These are the activations of a small neural network, seen along a few directions. Each row is one input.
Each table varies a few parts of the input and shows all the possible inputs, shuffled.
A made-up example of a description, with smaller parts first: one of 8 places around a ring, together with either a single point or one of 11 places around a ring or (one of 3 separate values, together with one of 6 places along a line).
Shared parts are said once, and a part with two or three values counts as separate values.

Other details of the inputs shift rows strongly along two fixed directions, in all tables alike. That doesn't count.

Rows:
r1: [-16  50 -33 -33  10 -24 -39 -39 -17   1  -8]
r2: [  2 -54  50  13  -3  38  35  68   7  -1  15]
r3: [ 11 -49  34 -16 -13  26  30  62 -18   8  27]
r4: [ 40   0 -21  30  -1 -34   3 -36   6   3  12]
r5: [-22  67 -55 -54  10 -22 -30 -59   3  -2 -18]
r6: [  6 -47  40  -1  -6  20  13  63 -34  11  39]
r7: [-43  58 -42 -68  -2 -24 -54 -42 -15   1 -31]
r8: [-53  28   4 -88  18  46 -11  50 -33   2  30]
r9: [ 45 -18 -13  30 -10 -34  17 -35   8   4  -2]
r10: [-21  54 -43  -4  17 -14 -24 -58  17  -7 -33]
r11: [ -1 -37  27  17  11  52  41  64   6  -8  37]
r12: [ 55 -23 -10  46 -12 -41  17 -42   8   5  -3]
r13: [ 19 -42  38   8  10  30  38  54 -25  13  57]
r14: [ 36 -17 -12  32 -22 -42 -16 -20   0   1  -1]
r15: [ 11 -43  30 -17  -1  35  46  49 -16  10  35]
r16: [-70  18  25 -68  35  58  17  35 -22   8  -9]
r17: [ 55 -30  -3  44 -21 -44   2 -27   1   2 -11]
r18: [ 43 -12 -12  75 -11 -21  -7 -20  31 -12  -1]
r19: [ 55 -37   7  80 -18 -38   9 -22  37  -6 -24]
r20: [-78  26  26 -77  39  60  12  34 -30  12 -12]
r21: [-15  35 -31  -7  12 -21  -8 -53  23  -7 -48]
r22: [-36  55 -34 -71   2 -22 -40 -52 -20   3 -45]
r23: [-65  31  26 -56  33  64 -16  42 -34   7   9]
r24: [-71  17  15 -76  28  60  19  41  -9  -2  -7]
r25: [-41  51 -29 -30   2 -15 -53 -50  14  -8 -46]
r26: [ 18 -51  27  -8  -6  34  52  57  -6   7  41]
r27: [ 44 -26  10  76 -16 -31 -12 -19  24   0 -13]
r28: [ 55  -8   2 112 -45 -52  18 -35  36 -12  -5]
r29: [ 11 -42  43  40  15  43  40  58  -5  11  37]
r30: [ 56 -32   7  82 -16 -43   4 -29  33  -2 -28]
r31: [-15  51 -42 -41  13 -18 -22 -48  -6   0  -9]
r32: [ 14 -45  45  44   5  42  24  67  -4   3  41]
r33: [ 46 -38  -6  76 -28 -31  -5 -14  46 -17  -6]
r34: [-56  18  22 -47  34  63  10  41 -21   8  14]
r35: [-14  52 -40 -34   5 -27 -38 -38  -7  -1  -8]
r36: [ 47  -9 -11  46  -6 -41 -10 -23  -2   1  16]
r37: [ -8 -49  41   0  -5  40  31  66  12  -8  14]
r38: [ 23   0 -28  -3 -24 -35  -9 -29  14  -2 -20]
r39: [-39  51 -23 -25   5 -17 -54 -52   7  -3 -47]
r40: [-16 -20  26   0   7  53  15  65  -2 -10  32]
r41: [-43  57 -44 -72  -5 -19 -51 -35  -9  -3 -29]
r42: [ 32  11  -8  44 -39 -55   8 -38   2  -8   9]
Each input here is: one of 2 separate values, together with either a single point or (one of 4 places along a line, together with one of 5 places around a ring).
Q: The inputs of r9 and r16 match in every part but the choice among 2 separate values. If r5 is changed in the same way as r9 into r16, which row does it become?
A: r11
Q: The inputs of r12 and r20 match in every part but the choice among 2 separate values. If r13 is changed in the same way as r12 into r20, which row does it become?
A: r29
Q: Change only the place on the ring of 5 in r34. List by row number the other rows that result.
A: r16, r19, r32, r39

Rows:
r43: [-18  28  -5  16  15   0 -14 -26  12  -6 -23]
r44: [ -2  26 -29  -7   4  -8  -6 -21   6  -4   2]
r45: [-13 -18  23 -22  -6  17   8  26 -11   5  -7]
r46: [-18 -10  26  -8  -3  20  -8  31 -12   1   0]
r47: [-13 -15  15 -23   0  23  20  24   0   1  -4]
r48: [  7   9 -27 -26 -10 -22  -4 -19   0  -4  -2]
r49: [ -7   0  -2 -19   4  22  12  30  -5  -2  28]
r50: [ -8 -18  11   0  -2  26  16  35  14  -7  10]
r51: [-12  21  -1   8   3 -14 -25 -27   0   0 -30]
r52: [ 20   6 -16  24  -9 -17 -12  -8   9  -6  15]
r53: [ 16  -2  -9  21  -1 -19  11 -33  21  -1 -28]
r54: [  1  20 -11  -6  -5 -20 -26 -21 -13   4  -1]
r55: [-14 -16  26 -18  -1  18  11  24 -12   7  -8]
r56: [-12   8  13  -1  15  27   6  23 -16   3  27]
r57: [  2   3 -25  -9  22  -6 -26 -27  16   2 -30]
r58: [ 10  -4  -4  23 -18 -23 -24 -14  10  -5 -19]
r59: [ 79 -51  10 108 -19 -22  26  11  22  -3  40]
r60: [ -6  30 -23   3  17  -4   2 -30   3   0  -2]
r61: [ -4 -24  31  -1   1  15  19  25  -8   8  -5]
r62: [-12 -18  12 -27  -4  21  17  27   1  -2  -3]
r63: [ -7  35 -16  10  15  -6 -13 -29  -3  -1   0]
r64: [ -4 -10  18 -25   1  10  13  19 -27  12  17]
r65: [ -1  20 -31 -15  -4 -11 -10 -11   8  -8   6]
r66: [  7  17 -21 -15   2 -17   4 -33  -3   2  -7]
r67: [ -3  29 -28  -4   9  -6  -4 -27   5  -2   0]
r68: [-11   1  23  -6  13  15   1  22 -29  11  21]
r69: [-16  25 -14   8  16   0  -1 -31  21  -4 -25]
r70: [  0  23  -9  -1  -1 -18 -24 -25 -14   6  -2]
r71: [ 15  -1  -7  24   3 -19  14 -34  22   0 -28]
r72: [-17 -12  30 -13   9  17  16  22 -12   8  -9]
r73: [  6  12 -15 -18  -9 -26 -11 -29 -12   6  -8]
r74: [  3  17  -9  -7   5 -25  -4 -35 -13   9 -10]
r75: [-13  15 -23 -11  -6  -5 -13 -12  23 -13 -17]
r76: [ -4  12 -13  -8   0 -10   1 -31  14  -1 -31]
r77: [  4  20 -19  -8  10 -17   8 -38  -4   4  -9]
r78: [-20  -6  11 -10   6  32  13  28  10  -4   5]
r79: [ 14 -15  19  46   0 -10   0  -1   5   1 -10]
r80: [  1  18 -13 -10  -9 -21 -29 -16 -11   2   1]
r81: [ 92 -68  10  98 -21 -33  52  -2  21   3  30]
r82: [ -1 -11   4 -33  -2  13  18  24 -14   2  20]
r83: [ -6   6 -11 -16 -14 -21 -17 -23   4  -2 -31]
r84: [-10 -11  25  16   6  30   7  31   4  -4  10]
r85: [ -3  29 -25   2  13  -4   1 -29   4  -1   0]
r86: [-21  -2  19  -2   5  30  -2  31   2  -6   7]
r87: [ 80 -65  12  87 -37 -38  12  20  14  -1  38]
r88: [ -2  -9   6 -30   2  15  21  21 -16   4  19]
r89: [  6   7 -18 -26 -16 -29 -16 -19  -9   1  -4]
r90: [ -2 -14  13 -32  -8   6   7  25 -24   7  19]
r91: [-21  -7  13 -10  -4  25  -7  37   5 -10  10]
r92: [ -6   2 -12 -18 -18 -22 -18 -17   5  -4 -28]
r93: [-12 -20   9 -30  -8  18  13  31   2  -4  -1]
r94: [ 8 -9  0 29  1  6 14 -1 24 -5 -4]
r95: [-23   1  24   4  15  34   4  25   0  -2   4]
r96: [ 10 -21   7  20 -21 -12 -15  12   7  -6  -4]
r97: [-19  -8  29  -4   2  22  -5  28 -14   3  -2]
r98: [ -9   0  22  -8   8  16  -1  22 -29  11  22]
r99: [ 38 -14 -28  17  15 -19 -13 -23   7   6   3]
r100: [-22  -2  16  -3  16  36  19  22   7  -1   3]
r101: [-10   5   8  -8   6  23   0  29 -12   0  29]
r102: [-15  21 -13   1  -3  -4 -26 -14  16 -12 -17]
r103: [ -9   0   3 -16  -2  17  -6  36  -9  -4  31]
r104: [  6  16 -11 -10   0 -25  -6 -35 -13   9 -10]
Q: The inputs of r93 and r48 match in every part but one. If r43 is changed in the same way as r93 into r48, which row does it become?
A: r63
Q: The inputs of r47 and r88 match in every part but one. If r55 is changed in the same way as r47 into r88, which row does it become?
A: r64
Q: What is each input in this table made of?
A: one of 2 separate values, together with either a single point or (one of 5 places around a ring, together with one of 6 places along a line)
Q: Change only the place on the line of 6 in r43. List by row number the other rows that result.
A: r84, r86, r91, r95, r102
Q: Change only the choice among 2 separate values in r104. List by row number the other rows that result.
A: r61

Rows:
r105: [-107   34   40  -89   44  111    3   82  -34    2   19]
r106: [ 26  11 -38  14   4 -22   6 -42  24  -8  -2]
r107: [ 79 -73  -1  64 -52 -45   8  21  20  -6  27]
r108: [ 10 -57  46  18   2  35  55  57   7   6  10]
r109: [ 60 -65  15  42 -13  -4  58  31   3   6  35]
r110: [-32  32 -22 -38 -21 -25 -54 -33  16 -14 -57]
r111: [ -9  49 -30 -36   4 -33 -40 -52 -25  11 -13]
r112: [ 17  15 -14  64   0 -31 -24 -39  22  -8 -17]
r113: [-19 -22  49 -22  18  61  26  95 -44  10  77]
r114: [-10  37 -32 -47  -2 -35 -20 -58 -20   8 -24]
r115: [-54  78 -35 -65  25  19 -31 -22 -17  -5   3]
r116: [ 26  -8  -6  37 -15 -43  -3 -50  20  -2 -41]
r117: [ 16 -41  21  44   5  24  37  29  32  -4   8]
r118: [ -2   9   7  14   2 -11 -21 -19  -4   4 -24]
Q: The inputs of r110 and r107 match in every part but one. If r105 is changed in the same way as r110 into r107, which row does it become?
A: r115
Q: What is each input in this table made of?
A: one of 2 separate values, together with either a single point or one of 6 places around a ring
Q: Change only the choice among 2 separate values in r112. List by row number the other rows that result.
A: r113

Rows:
r119: [ 54   5 -37  64  -2 -44 -19 -38  15   2  31]
r120: [-15 -37  37  15  10  40  29  35  16   5   6]
r121: [ -1 -34  36   9   4  39  38  44  16   7  -6]
r122: [ -55   28    9 -117  -13   20  -53   26  -59    6    2]
r123: [ 62 -15 -33  22 -31 -64  14 -45  20  -5   0]
r124: [ 21 -20  21   7  10  18  20  43 -28   8  54]
r125: [ -59   38   -5 -117   14   26   -1   11  -46    8    6]
r126: [ 18 -29  22  -1   4  13  27  39 -26  11  50]
r127: [-12 -18  34  35  11  46  22  44   8  -5  17]
r128: [-22  67 -59 -54   1 -42 -32 -75 -21  11 -33]
r129: [-10 -51  51  21 -20  12  -3  66   1  -4  -6]
r130: [ 39 -23 -22  51  -5 -33   8 -45  45 -13 -49]
r131: [-48  74 -34 -25  21 -12 -38 -73  16 -10 -63]
r132: [ 27  15 -19  89  -4 -18 -11 -32  44 -21  -9]
Q: The inputs of r120 and r128 match in every part but one. If r127 is changed in the same way as r120 into r128, which row does it become?
A: r124
Q: What is each input in this table made of?
A: one of 2 separate values, together with either a single point or one of 6 places along a line
Q: Change only the choice among 2 separate values in r122. List by row number the other rows that result.
A: r129
